These are the activations of a small network on made-up records, seen along a few directions, one row for each record.
After each row come some of the record's fields: BOTUS, SUDU, LESO, SIL, MOT, VIK.
A field that a record lacks is written missing.
Other fields move the rows too, some of them a lot.
In the rows, 500 means zero.
Random noise pushes rows far along 5 fixed directions. That doesn't count. These rows show it; they differ only by the noise:
[509 659 434 515 500 511 467 534 473 456 549 372 435 421 541 523 550 507
 503 593 551 485]
[473 532 552 524 490 516 630 486 503 488 558 479 478 382 550 446 500 533
 507 552 460 550]
[457 506 547 509 487 545 687 486 516 401 541 489 527 379 548 415 478 500
 517 613 431 580]
[430 504 522 519 458 527 760 434 525 573 716 553 251 308 577 451 533 667
 505 459 529 513]
[496 446 268 441 529 514 428 538 495 395 530 507 475 772 414 576 539 518
 525 497 651 371]
[435 471 539 458 500 568 645 491 503 358 410 542 652 494 504 399 426 488
 444 669 367 623]
[425 399 356 443 485 625 795 506 562 112 583 516 551 514 498 408 469 423
 599 731 506 531]

[452 509 486 454 526 561 624 482 482 363 518 587 454 498 551 499 448 451
 505 590 438 520]
BOTUS is bov, SUDU is zovu, LESO is keb, SIL is nanev, MOT is segef, VIK is gel
[544 795 393 528 489 505 434 542 465 420 659 300 266 311 595 604 604 440
 553 600 610 435]
BOTUS is gavi, SUDU is suzu, LESO is naled, SIL is nanev, MOT is bul, VIK is gel
[493 734 720 459 534 516 345 523 473 703 331 360 713 420 530 422 402 646
 200 494 299 606]
BOTUS is bov, SUDU is suzu, LESO is keb, SIL is zega, MOT is zur, VIK is bom
[455 515 704 483 542 393 443 481 368 746 255 562 664 610 496 490 496 574
 406 478 368 604]
BOTUS is gavi, SUDU is suzu, LESO is vovo, SIL is nanev, MOT is segef, VIK is ronak
[558 581 493 509 537 500 358 541 471 379 409 436 613 525 502 553 484 310
 526 603 455 516]
BOTUS is bov, SUDU is zovu, LESO is naled, SIL is nanev, MOT is bul, VIK is gel
[536 609 417 438 581 491 257 573 474 489 438 444 552 730 458 606 459 490
 405 460 519 387]
BOTUS is gavi, SUDU is suzu, LESO is keb, SIL is zega, MOT is zur, VIK is bom
[553 525 646 537 565 463 385 522 475 476 356 520 684 531 516 503 410 348
 465 531 314 555]
BOTUS is bov, SUDU is suzu, LESO is keb, SIL is nanev, MOT is zur, VIK is bom
[419 302 320 468 491 524 753 475 506 316 587 610 396 611 470 501 560 501
 678 601 639 466]
BOTUS is gavi, SUDU is zovu, LESO is keb, SIL is bona, MOT is zur, VIK is bom
[437 708 652 538 451 510 526 452 437 724 539 443 309 183 640 466 503 670
 335 496 441 575]
BOTUS is bov, SUDU is suzu, LESO is missing, SIL is missing, MOT is segef, VIK is gel
[577 339 520 598 426 427 482 488 569 658 567 479 494 447 415 446 598 532
 594 354 582 486]
BOTUS is gavi, SUDU is suzu, LESO is keb, SIL is mapa, MOT is zur, VIK is bom
[575 531 500 567 564 460 445 524 502 476 578 420 472 502 533 555 526 406
 609 452 543 402]
BOTUS is bov, SUDU is zovu, LESO is keb, SIL is nanev, MOT is zur, VIK is bom
[464 381 691 471 398 511 469 402 537 808 275 688 632 425 391 331 437 700
 204 419 288 731]
BOTUS is gavi, SUDU is suzu, LESO is vovo, SIL is mapa, MOT is bul, VIK is bom
[456 596 355 452 484 561 409 516 444 433 440 483 411 528 515 555 511 529
 422 609 573 471]
BOTUS is bov, SUDU is zovu, LESO is missing, SIL is missing, MOT is segef, VIK is gel
[459 437 555 503 505 463 463 500 417 530 289 520 649 563 492 484 496 470
 494 594 463 571]
BOTUS is gavi, SUDU is zovu, LESO is missing, SIL is missing, MOT is segef, VIK is gel
[471 378 512 493 530 445 454 497 442 588 375 608 597 713 452 544 495 517
 524 463 510 511]
BOTUS is bov, SUDU is zovu, LESO is naled, SIL is bona, MOT is zur, VIK is ronak
[455 767 461 507 479 497 426 522 383 582 477 362 318 342 606 573 581 599
 447 621 588 493]
BOTUS is gavi, SUDU is zovu, LESO is missing, SIL is missing, MOT is segef, VIK is gel
[474 710 513 488 541 505 462 531 415 499 470 414 446 443 577 561 516 524
 461 617 486 504]
BOTUS is bov, SUDU is zovu, LESO is keb, SIL is nanev, MOT is zur, VIK is bom
[601 464 417 552 542 396 240 540 415 495 370 509 566 688 454 625 557 286
 627 496 561 438]
BOTUS is bov, SUDU is zovu, LESO is keb, SIL is bona, MOT is segef, VIK is gel
[466 713 439 422 561 528 328 567 399 445 284 398 626 628 490 547 485 511
 367 703 464 537]
BOTUS is gavi, SUDU is zovu, LESO is keb, SIL is nanev, MOT is zur, VIK is bom
[468 657 486 437 527 580 525 505 520 416 602 508 361 428 576 557 422 515
 417 532 459 475]
BOTUS is gavi, SUDU is zovu, LESO is naled, SIL is zega, MOT is bul, VIK is gel
[392 177 578 438 539 410 655 404 429 728 439 854 468 818 436 536 488 658
 515 281 497 472]
BOTUS is bov, SUDU is zovu, LESO is vovo, SIL is nanev, MOT is segef, VIK is ronak
[483 401 722 507 554 464 490 462 482 652 360 678 660 585 495 454 366 521
 374 407 273 597]
BOTUS is bov, SUDU is suzu, LESO is keb, SIL is bona, MOT is zur, VIK is bom
[506 398 375 542 470 494 602 495 550 449 740 410 342 476 505 506 591 520
 639 395 711 342]
BOTUS is bov, SUDU is suzu, LESO is missing, SIL is missing, MOT is segef, VIK is gel
[487 601 488 525 496 523 479 509 461 409 477 465 418 361 579 526 489 417
 505 636 480 524]
BOTUS is gavi, SUDU is zovu, LESO is missing, SIL is missing, MOT is segef, VIK is gel
[447 658 361 378 551 595 447 541 504 395 540 491 401 620 508 565 430 595
 346 550 515 419]
BOTUS is gavi, SUDU is suzu, LESO is keb, SIL is zega, MOT is zur, VIK is bom
[504 562 430 479 565 487 520 546 460 379 570 402 481 573 537 570 547 441
 618 551 591 398]
BOTUS is gavi, SUDU is zovu, LESO is keb, SIL is nanev, MOT is segef, VIK is gel
[392 562 257 416 429 596 587 472 465 369 581 550 215 471 531 545 543 610
 430 636 632 453]
BOTUS is bov, SUDU is suzu, LESO is missing, SIL is missing, MOT is segef, VIK is gel
[543 531 414 521 435 503 367 502 519 553 490 462 463 435 442 478 564 520
 438 503 540 531]
BOTUS is bov, SUDU is suzu, LESO is keb, SIL is korap, MOT is bul, VIK is ronak
[503 521 699 553 569 470 614 545 455 401 395 414 765 472 563 444 458 353
 618 638 360 585]
BOTUS is gavi, SUDU is zovu, LESO is keb, SIL is nanev, MOT is zur, VIK is bom
[354 430 339 359 433 635 674 445 516 397 439 710 408 562 439 426 456 691
 324 659 460 610]
BOTUS is gavi, SUDU is suzu, LESO is keb, SIL is korap, MOT is zur, VIK is bom
[427 734 319 454 481 502 392 506 373 544 459 509 221 512 545 653 589 602
 432 638 616 481]
BOTUS is bov, SUDU is zovu, LESO is naled, SIL is nanev, MOT is zur, VIK is ronak
[471 474 548 543 441 499 619 461 486 502 452 542 486 350 527 416 520 495
 525 603 443 628]
BOTUS is gavi, SUDU is suzu, LESO is vovo, SIL is korap, MOT is zur, VIK is gel
[270 337 173 263 469 707 809 465 536 147 528 653 422 744 430 439 443 694
 387 710 612 467]
BOTUS is gavi, SUDU is suzu, LESO is missing, SIL is missing, MOT is segef, VIK is gel
[469 613 344 457 491 460 411 519 408 537 440 423 411 579 479 567 626 577
 501 590 645 472]
BOTUS is gavi, SUDU is suzu, LESO is vovo, SIL is bona, MOT is segef, VIK is ronak
[419 306 606 475 505 490 697 440 516 614 468 651 579 591 460 396 459 639
 456 426 424 576]
BOTUS is gavi, SUDU is suzu, LESO is keb, SIL is bona, MOT is zur, VIK is bom
[473 335 457 488 484 421 467 421 455 745 495 739 314 651 441 592 553 618
 494 322 580 470]
BOTUS is gavi, SUDU is zovu, LESO is naled, SIL is bona, MOT is bul, VIK is gel
[408 801 293 395 472 538 342 527 379 556 431 345 292 482 531 589 597 724
 296 668 653 461]
BOTUS is gavi, SUDU is suzu, LESO is missing, SIL is missing, MOT is segef, VIK is gel
[472 755 359 456 511 511 492 506 448 560 718 407 134 426 587 619 598 659
 467 465 662 360]
BOTUS is gavi, SUDU is suzu, LESO is keb, SIL is nanev, MOT is segef, VIK is gel
[472 619 511 486 571 515 530 523 468 432 555 481 414 486 578 560 466 485
 507 564 479 465]
BOTUS is gavi, SUDU is zovu, LESO is keb, SIL is nanev, MOT is zur, VIK is bom

Which values does each new row have?
[519 509 645 520 568 452 535 541 510 593 541 376 645 540 520 485 492 552
 548 389 500 439]
BOTUS is gavi, SUDU is zovu, LESO is keb, SIL is zega, MOT is zur, VIK is bom
[521 700 506 449 521 443 173 517 420 792 321 416 545 608 437 559 540 672
 247 417 508 509]
BOTUS is gavi, SUDU is suzu, LESO is vovo, SIL is bona, MOT is bul, VIK is bom
[518 755 493 498 466 545 378 511 435 406 358 436 496 289 571 531 500 393
 417 760 394 642]
BOTUS is bov, SUDU is zovu, LESO is naled, SIL is bona, MOT is bul, VIK is gel
[346 677 492 354 519 584 575 432 434 642 472 648 273 505 554 515 436 837
 181 540 409 544]
BOTUS is gavi, SUDU is suzu, LESO is keb, SIL is nanev, MOT is zur, VIK is bom
[442 283 475 488 464 483 577 442 488 590 403 723 481 599 424 466 507 579
 493 491 488 579]
BOTUS is gavi, SUDU is zovu, LESO is keb, SIL is korap, MOT is zur, VIK is bom
[561 245 506 553 586 353 510 500 488 627 626 579 487 797 446 600 572 453
 742 195 653 293]
BOTUS is gavi, SUDU is zovu, LESO is keb, SIL is nanev, MOT is segef, VIK is gel
[341 520 488 391 502 534 745 456 419 464 449 584 433 508 542 478 527 662
 467 662 495 570]
BOTUS is gavi, SUDU is zovu, LESO is vovo, SIL is nanev, MOT is segef, VIK is ronak
[457 547 506 534 448 527 584 421 504 590 630 601 164 239 601 517 504 588
 442 463 503 510]
BOTUS is bov, SUDU is zovu, LESO is missing, SIL is missing, MOT is segef, VIK is gel
[434 411 562 491 483 498 577 458 475 635 414 644 497 516 477 452 482 620
 434 505 440 603]
BOTUS is gavi, SUDU is zovu, LESO is keb, SIL is korap, MOT is zur, VIK is bom
[453 658 523 504 520 531 594 533 456 391 521 391 494 395 594 513 509 479
 548 663 493 533]
BOTUS is bov, SUDU is zovu, LESO is naled, SIL is nanev, MOT is zur, VIK is ronak
[584 473 325 475 418 530 217 538 530 408 304 496 642 617 339 497 527 387
 428 605 509 550]
BOTUS is gavi, SUDU is suzu, LESO is naled, SIL is mapa, MOT is bul, VIK is gel
[520 634 530 525 476 481 317 495 451 707 404 500 433 404 504 524 522 601
 355 495 464 567]
BOTUS is bov, SUDU is zovu, LESO is keb, SIL is korap, MOT is zur, VIK is bom
[516 369 701 479 533 552 690 509 625 386 543 446 851 524 472 337 373 445
 497 409 343 528]
BOTUS is bov, SUDU is suzu, LESO is vovo, SIL is zega, MOT is bul, VIK is bom
[531 469 360 520 540 479 489 543 485 354 567 463 464 636 483 583 558 385
 662 526 625 381]
BOTUS is bov, SUDU is zovu, LESO is keb, SIL is nanev, MOT is zur, VIK is bom
[427 617 438 411 518 598 625 523 461 197 427 463 568 471 554 456 451 402
 473 807 404 590]
BOTUS is gavi, SUDU is suzu, LESO is keb, SIL is nanev, MOT is segef, VIK is gel
[504 546 700 588 466 492 599 492 482 510 397 451 642 266 568 372 477 424
 530 634 340 687]
BOTUS is gavi, SUDU is suzu, LESO is vovo, SIL is korap, MOT is zur, VIK is gel
[456 812 282 409 485 585 362 538 411 339 420 400 356 442 546 604 543 494
 398 806 561 542]
BOTUS is gavi, SUDU is zovu, LESO is naled, SIL is bona, MOT is bul, VIK is gel
[545 373 822 616 535 457 618 506 519 402 406 495 816 364 574 381 380 247
 621 541 251 622]
BOTUS is gavi, SUDU is suzu, LESO is missing, SIL is missing, MOT is segef, VIK is gel
[428 401 282 395 523 560 470 505 486 322 463 611 433 747 443 564 462 499
 452 566 582 413]
BOTUS is gavi, SUDU is suzu, LESO is missing, SIL is missing, MOT is segef, VIK is gel
